A small network was shown many inputs. Here are its activations along a few directions, one row for each input.
In each table, some parts of the input vary, and every possible input appears once, in random order.
Descriptions start from the smaller parts, as in this example, which fits no table here: one of 3 separate values, together with either a single point or one of 11 places along a line or (one of 4 places along a line, together with one of 5 places around a ring).
Shared parts are said once, and a part with two or three values counts as separate values.
In the rows, 128 means zero.

Other details of the inputs shift rows strongly along two fixed directions, in all tables alike. That doesn't count.

A family of inputs:
x1: [ 47 166 113 178 143  55 139 179 139 189 151 109]
x2: [140  74 127 104 105 178  53  82  90  87  54 123]
x3: [ 70 171 113 181 161  78 185 165 129 194 224 125]
x4: [175 116 138  32  52 156 169 124 192  48  57 109]
x5: [120 147 121 160 182 168  97  93  65 158 168 133]
x6: [151  99 123  59  75 144 168 139 189  75 110 114]
x7: [182  99 123 120 158 170  81 111  94 105 147 153]
x8: [117 141 132 152 124  93 190 152 151 149 177 119]
x9: [113  90 137 105  80 111 137 136 153  97  65 115]
x10: [ 99 175  91 162 210 146  77 127  65 177 203 150]
x11: [ 56 133 110 128 105  93 131 148 149 137 115  98]
x12: [ 74 118 113 164 128  71 133 166 151 164 143 120]
x13: [213 108 140 100 142 182  72  83 103  88  98 159]
x14: [143 139 145 132 101 104 191 139 160 133 134 122]
x15: [102 133 114 162 171 135  49 105  65 156 110 129]
x16: [150  91 143  92  69 136 189 124 172  84 122 112]
x17: [163 142 122 141 192 155  71 108  82 151 158 169]
x18: [159 129 135 103 114 104 159 154 170 113 138 145]
x19: [125 160  97 181 220 126  85 141  76 190 210 166]
x20: [116 157 145 127 118 108 185 137 154 143 143 106]
x21: [113 155 139 105 103 138 172 120 144 115 127 100]
x22: [150  92 143  79  58 146 186 120 173  82 107 110]
x23: [126  84 119 160 153 145  52 104  82 135 113 141]
x24: [186 144 134 105 151 180  78  88  91  98  94 159]
x25: [113 163 143 151 128  95 193 149 153 157 157 122]
x26: [141  68 148  99  55 110 143 139 183  80  54 120]
x27: [124 167 105 138 191 157  81 112  76 148 164 149]
x28: [222  95 142 107 136 171  77  94 110  90 110 167]
x29: [119 173 126  97 109 106 175 163 181 116 132 111]
x30: [162  77 139 135 128 160  54  94  92 106  61 141]
x31: [108 147 133  99 100 145 174 114 148 108 121 103]
x32: [ 65 103 107 163 124  75 131 168 149 159 161 113]
x33: [137  67 120 139 127 164  56 104  95 114  90 136]
x34: [ 81 166 118 137 129 121 177 136 135 150 166 106]
x35: [ 91 170 131 148 137 100 183 148 135 169 176 116]
x36: [198 111 158 146 144 164 100  86  89 123 124 150]
x37: [ 80 133 128 163 122  66 140 169 153 164 129 121]
x38: [124 150 122 125 134  86 168 171 169 143 169 139]
x39: [107 143 124 135 125 117 182 134 142 141 158 118]
x40: [105 151 128 150 131  93 183 146 142 167 183 124]
x41: [ 98 114 110 206 188 110  62 135  75 183 160 151]
x42: [ 91 100 125 119  95 102 134 144 152 117  93 104]
x43: [158 129 111 152 184 139  89 125  87 148 179 160]
x44: [ 59 114 107 146 120  84 132 161 145 155 141 108]
x45: [137  94 126 183 171 127  54 117  78 148 121 153]
x46: [ 88 120 135 134 101  82 146 160 161 132  97 111]
x47: [ 50 148 112 147 125  78 127 159 135 160 137 100]
x48: [ 99 147 110 105 133 113 157 158 155 135 171 121]
x49: [123 154 122 167 180 161 103 102  64 161 167 135]
x50: [118 145 119 169 184 162  96 101  67 169 183 135]
x51: [103 167 112 161 160  60 175 200 163 176 216 136]
x52: [132 155 129 172 176 152 107 106  71 173 170 141]
x53: [158 137 139 165 172 153 100  97  76 161 155 150]
x54: [ 82  99 113 158 119  76 138 164 152 140 139 121]
x55: [131 142 122  97 127 118 159 151 161 121 140 129]
x56: [204 122 159 106 118 198  91  50  84  90  70 137]
x57: [166  92 145 122 109 164  54  86  91  95  41 136]
x58: [104 147 112 116 138 103 167 167 161 135 176 121]
x59: [ 93 116 130 171 116  61 143 174 163 153 135 124]
x60: [138  77 138  71  42 131 140 120 174  66  23  96]
x61: [187 116 147 103 120 205  98  60  82  92  77 136]
x62: [110 174 142 119 109 112 188 135 151 141 131 104]
x63: [170  87 132  54  69 136 171 138 190  58 102 126]
x64: [142 159 159 100  84 130 179 117 163 110 102 101]
x65: [148 132 151  72  61 153 186 109 170  83  77  97]
x66: [106 158 113 126 142  92 170 170 160 150 178 132]
x67: [150 171 120 146 192 144  77 113  75 155 158 159]
x68: [195  78 119  96 135 185  83  96 104  82 120 155]
x69: [191 117 129  83 127 192  85  88 100  85  86 152]
x70: [ 70 142 120 191 139  49 136 184 147 184 159 126]
x71: [108 151 115 110 133 112 160 159 159 128 164 117]
x72: [128  97 148 110  82 106 131 134 159  95  56 117]
x73: [148 139 155  96  79 141 181 115 155  96  91 115]
x74: [158 111 108 124 174 171  71 105  84 127 161 163]
x75: [130 144 139 127 108 111 191 137 158 135 137 108]
x76: [142 129 122 177 181 150 100 104  66 163 183 145]
x77: [ 95 108 113 162 165 143  52 111  74 150 125 130]
x78: [139 130 123  69  92 142 160 136 169  81 107 123]
x79: [ 97  92 122 125  94 103 135 145 156 115  95 110]
x80: [123 126 132 147 142 143  56 102  82 131  82 130]
x81: [104 169 123 124 144  91 171 170 168 148 167 130]
x82: [118 171 121 112 129 101 162 160 163 139 151 123]
x83: [134 105 151  86  57 117 131 121 168  75  34 103]
x84: [176 115 140 103 118 203 104  66  82  90  83 131]
x85: [193 130 138 114 158 177  74  99  91 105 107 160]
x86: [118 103 122 168 167 143  51 110  75 152 114 147]
x87: [156 133 163 100  81 135 185 121 161  96  90 119]
x88: [174 100 158 102  75 127 184 121 173  88 108 121]
x89: [ 89 169 104 107 132 118 157 153 158 130 166 114]
x90: [126  96 122 134 137 165  52  92  73 112  73 136]
Each input here is: one of 3 separate values, together with one of 5 places along a line, together with one of 6 places along a line.
Question: Changing only the choice among 3 separate values turns x23 into x63. The same change can be made to x59. Which row results?
Answer: x28
Question: Changing only the choice among 3 separate values turns x66 into x86. The same change can be made to x17. Which row results?
Answer: x30
Question: Changing only the choice among 3 separate values turns x21 into x47. The same change can be made to x16. Which row results?
Answer: x32
Question: A walk changes only the place on the line of 6. It starts at x65 and steps to x61. List the rest of the walk in order.
Answer: x35, x52, x40, x8
Question: A walk changes only the place on the line of 6. It starts at x24 and steps to x67. List the rest of the walk in order.
Answer: x85, x13, x18, x28
Question: Change only the place on the line of 5 in x28. List by row number the other rows that result.
Answer: x7, x43, x51, x68

A family of inputs:
x91: [ 86 109 132 139  91  71 149 164 170 141 101 104]
x92: [124  72 141 131  86  97 107 142 153 112  82 123]
x93: [107 149 105 122 142 105 158 156 150 150 182 128]
x94: [121 141 120  71  86 114 196 147 199 101 131 108]
x95: [174 166 162 182 206 170  69  87  34 173 159 187]
x96: [134 131 124 167 176  85 106 176 136 157 173 166]
x97: [100  96 120 112 124 133 115 136 126 114 130 139]
x98: [120  96 138 100  63 112 143 129 169  97  42 102]
x99: [129 118 120 115 151 200  49  80  62 106 107 146]
x100: [128  61 130 106 116 150  88 127 126  93 113 150]
x101: [120 132 105 139 105 101 175 145 160 135 149  89]
x102: [119 104 122  94 118 163 102 111 109 100 101 133]
x103: [135 151 151 140 154 152 157 113  99 158 176 150]
x104: [120 119 103 156 130  98 158 150 148 149 164 105]
x105: [ 84 169 122 164 158 111 103 120  93 166 107 110]
x106: [129 121 112 122 151 119 130 147 135 143 174 140]
x107: [229  95 134 133 185 190  11  73  49 108  97 192]
x108: [136 147 116 114 102 133 168 119 154 108 117  78]
x109: [ 88 225 105 203 227  88 100 164  85 209 212 154]
x110: [119 174 112 120 172 145 130 123 116 144 160 128]
x111: [118 143 108 129  98 112 183 136 169 122 137  83]
x112: [102 132 178 143  83 101 174 118 142 140  96 109]
x113: [135 100 103 185 160 109 106 139 111 157 183 129]
x114: [191 109 155 159 140 198 103  50  56 129 128 136]
x115: [140 108 141  98  64 143 113 101 141  85  30 107]
x116: [156  78 185  53  42 186 170  85 146  49  57 126]
x117: [132 190 130 116 135 102 150 150 153 128 129 126]
x118: [ 95 189 112 154 150  59 165 193 163 170 177 134]
x119: [131  90 122  98 107  98 172 174 195 113 152 134]
x120: [137 121 132  76 119 193  88  85  92  80  75 124]
Question: What do these inputs look like to the network?
Answer: one of 5 separate values, together with either a single point or one of 5 places along a line
Question: Change only the place on the line of 5 in x109. List by row number the other rows that result.
Answer: x96, x107, x117, x118
Question: Change only the choice among 5 separate values in x101. List by row number the other rows that result.
Answer: x93, x98, x102, x118
Question: Change only the place on the line of 5 in x120. List by row number the other rows that result.
Answer: x97, x99, x100, x102
